136,106,111,118,124: 118

107,130,143,104: 107

119,150,125,118,111: 119

122,152,147,134: 134

142,154,118,112,110
107,137,136,149,146
: 146

149,151,152,104: 149
---
[[121, 113, 140, 104, 116], [112, 115, 114, 136, 117], [144, 142, 123, 143, 148]] gives 143
[[105, 158, 108, 118, 130, 151], [139, 135, 136, 135, 130, 134], [145, 120, 143, 115, 127, 123]] gives 127
[[153, 149, 147, 127, 123], [101, 130, 143, 151, 124], [115, 125, 105, 129, 114]] gives 129
[[105, 108, 110, 124, 146], [134, 133, 130, 134, 126], [127, 130, 138, 129, 118]] gives 129
[[152, 149, 150, 141, 144, 115], [125, 120, 118, 117, 127, 140], [122, 127, 126, 114, 115, 142]] gives 115
[[100, 131, 149, 136], [129, 143, 138, 133], [113, 121, 132, 121]] gives 132
[[145, 134, 157, 149], [144, 116, 141, 143], [136, 116, 126, 131]] gives 126
---
[[150 121 155 147 150 126 118]
 [138 137 143 145 115 125 101]
 [113 127 144 109 129 101 157]]: 129

[[115 143 134 112 120]
 [132 151 134 118 138]
 [111 120 124 139 124]]: 124

[[147 107 127 140]
 [136 117 128 144]
 [158 124 141 128]]: 124

[[134 125 116 108]
 [123 142 126 111]
 [132 120 116 104]]: 120

[[115 127 127 137 121 134]
 [137 120 139 119 123 125]
 [149 145 124 101 135 150]]: 101

[[136 125 111 100 143 144]
 [120 144 141 144 135 119]
 [131 129 117 104 144 139]]: 104

[[147 149 153 146 148 151 150]
 [153 151 151 153 154 142 150]
 [153 147 151 146 144 140 153]]: 144

[[123 122 143 129]
 [152 148 133 130]
 [133 131 143 129]]: 131
---
[[141 130 118 152 134 117 150]
 [141 130 118 152 134 117 150]
 [141 130 118 151 134 117 150]] -> 134

[[128 127 127 128]
 [128 128 129 128]
 [ 98 146 104 104]] -> 127

[[140 131 118 129 103]
 [121 154 126 149 114]
 [112 144 154 152 128]] -> 118

[[138 134 113 128 130 123 120]
 [120 127  99 129 129 127 133]
 [156 131 123 127 130 133 132]] -> 130

[[117 114 140 111 150 114]
 [110 134 129 114 153 124]
 [156 110 128 123 116 119]] -> 111

[[120 136 112 154]
 [123 134 124 138]
 [155 141 150 135]] -> 136

[[119 106 114 120 128]
 [115 117 148 115 126]
 [114 116 148 115 126]] -> 114

[[126 138 119 145 125 134]
 [107 127 124 123 124 132]
 [126 136 119 144 125 134]] -> 145

[[124 143 119 142 117]
 [110 129 111 129 121]
 [127 154 129 156 115]] -> 119

[[120 119 143 136 131]
 [132 137 109 118 126]
 [112 125 138 127 155]] -> 143
---
[[117 138 133 111 109  98 135]
 [113 120 126 140 151 105 107]
 [157 128 106 146 101 135 155]] Out: 155

[[118 146 104 132 110 131 115]
 [126 129 134 136 128 133 130]
 [145 120 127 142 138 125 129]] Out: 129

[[131 130 120 133 152 132 121]
 [132 136 121 128 151 134 122]
 [132 149 126 118 139 132 122]] Out: 122

[[120 117 126 119]
 [142 139 153 123]
 [134 129 130 137]] Out: 137

[[128 120 134 133 119 135 134]
 [128 115 106 126 151 130 122]
 [141 132 117 131 129 132 123]] Out: 123

[[125 137 138 122 127 146 130]
 [115 127 126 141 135 137 130]
 [122 128 154 137 148 132 138]] Out: 138

[[140 106  98 125 140 119 121]
 [143 122 136 115 143 111 118]
 [133 129 118 125 139 117 122]] Out: 122

[[152 112 125 104]
 [156 156 139 126]
 [157 111 144 131]] Out: 131
---
[[139 133 130 138 138 157]
 [111 109 126 119 126 100]
 [102 141 127 141 134 123]] => 127

[[110 107 109 146 146 143 131]
 [121 109 105 149 143 137 120]
 [101 139 105 138 123 153 140]] => 105

[[138 124 148 129 119]
 [118 103 119 150 152]
 [135 126 118 150 144]] => 118

[[115 121 132 131 110 113 128]
 [115 114 137 107 148 115 149]
 [115 118 123 123 103 107 121]] => 123

[[141 133 144 121 119]
 [132 145 134 125 124]
 [136 110 129 124 106]] => 129

[[134 124 140 127 136]
 [120 128 156 129 144]
 [155 106 130 127 130]] => 130

[[115 147 127 120 129 104 119]
 [118 143 127 134 139 104 131]
 [121 149 132 117 134 100 113]] => 132
